Each row below holds a small network's activations on one input, seen along a few directions.
Each table varies a few parts of the input and shows all the possible inputs, shuffled.
Descriptions start from the smaller parts, as in this example, which fits no table here: one of 6 places along a line, together with either a single point or one of 9 places along a line or (one of 2 separate values, together with one of 8 places around a ring).
Shared parts are said once, and a part with two or three values counts as separate values.
In the rows, 100 means zero.

Other details of the inputs shift rows strongly along two fixed directions, in all tables alike. That doesn't count.

Rows:
x1: 91 136 73 159 69 79 119 117 90 161 159 133 149 71
x2: 89 152 60 137 74 98 100 117 66 173 140 144 154 84
x3: 84 141 76 171 59 105 115 89 77 165 144 129 142 69
x4: 71 125 96 156 65 91 121 103 65 164 143 149 154 81
x5: 160 106 119 53 72 75 141 121 97 102 56 99 125 95
x6: 147 90 133 63 64 83 144 128 84 120 57 87 90 100
x7: 139 91 137 78 64 90 156 126 90 114 54 80 94 98
x8: 144 113 118 80 64 98 152 132 101 114 60 72 79 91
x9: 146 85 136 92 59 97 154 106 93 116 50 70 96 95
x10: 46 59 65 145 176 93 38 90 104 104 174 145 113 102
x11: 118 104 95 63 25 40 133 105 113 88 38 71 111 89
x12: 144 132 133 77 47 101 138 116 119 89 73 86 90 97
x13: 111 62 80 59 178 128 62 118 124 61 70 71 48 123
x14: 25 76 85 164 166 130 48 52 87 98 172 113 110 111
x15: 147 105 151 88 41 99 142 90 111 93 63 84 107 101
x16: 32 88 69 132 179 122 33 82 71 100 169 130 121 126
x17: 163 127 100 54 73 84 136 126 110 103 62 89 110 87
x18: 154 94 134 86 58 83 157 92 111 97 59 83 112 80
x19: 106 51 95 95 164 134 77 91 134 53 73 57 35 108
x20: 78 119 95 169 60 98 119 83 68 167 138 137 156 77
x21: 151 112 114 64 65 92 140 133 96 122 62 78 75 93
x22: 78 125 92 142 66 84 109 104 58 170 145 156 150 83
x23: 41 71 82 148 159 109 24 88 103 99 178 146 107 125
x24: 106 76 107 63 154 123 54 95 145 32 92 88 39 121
x25: 131 123 146 52 59 90 145 97 73 98 73 88 97 100
x26: 96 93 93 48 174 135 64 88 112 36 85 72 54 123
x27: 17 82 85 151 171 122 51 72 84 95 176 124 107 115
x28: 97 75 94 60 168 127 66 89 131 40 78 93 36 101
x29: 85 115 91 158 69 71 124 111 80 161 154 142 164 79
x30: 31 103 62 139 170 123 36 80 87 102 184 122 89 109
x31: 4 74 47 153 124 81 5 80 115 86 150 116 112 127
x32: 154 118 136 56 55 91 126 119 96 97 60 101 118 117
x33: 158 115 115 89 58 91 152 98 121 96 65 74 97 72
x34: 49 107 51 151 28 53 97 119 64 175 122 106 150 97
x35: 56 57 79 62 133 92 52 75 131 25 43 71 55 111
x36: 99 60 101 53 176 125 65 90 114 40 62 100 69 118
x37: 82 88 110 69 166 135 80 79 123 28 92 67 40 112
x38: 152 126 132 90 41 108 136 96 121 91 69 75 92 93
x39: 98 153 73 141 60 95 88 124 80 165 156 139 157 104
x40: 94 55 131 76 154 122 70 87 141 25 84 90 58 127
x41: 95 127 115 55 21 64 128 91 83 87 44 55 105 98
x42: 112 65 90 60 171 107 69 97 145 37 88 86 45 99
x43: 92 111 77 142 78 85 104 134 50 188 137 134 161 104
x44: 90 82 109 83 161 142 78 60 125 30 88 56 42 108
x45: 136 132 120 74 61 104 150 109 105 97 59 91 87 78
Each input here is: one of 5 separate values, together with either a single point or (one of 2 separate values, together with one of 4 places along a line).
The inputs of x27 and x7 match in every part but the choice among 5 separate values. If x25 is changed in the same way as x27 into x7, which row does it become?
> x6
The inputs of x8 and x37 match in every part but the choice among 5 separate values. If x9 is changed in the same way as x8 into x37, which row does it become?
> x14
Which other rows does x44 become when the place on the line of 4 takes its other values? List them by row number.
> x26, x30, x37
Which other rows does x15 become when the choice among 2 separate values takes its other values? List them by row number.
> x38
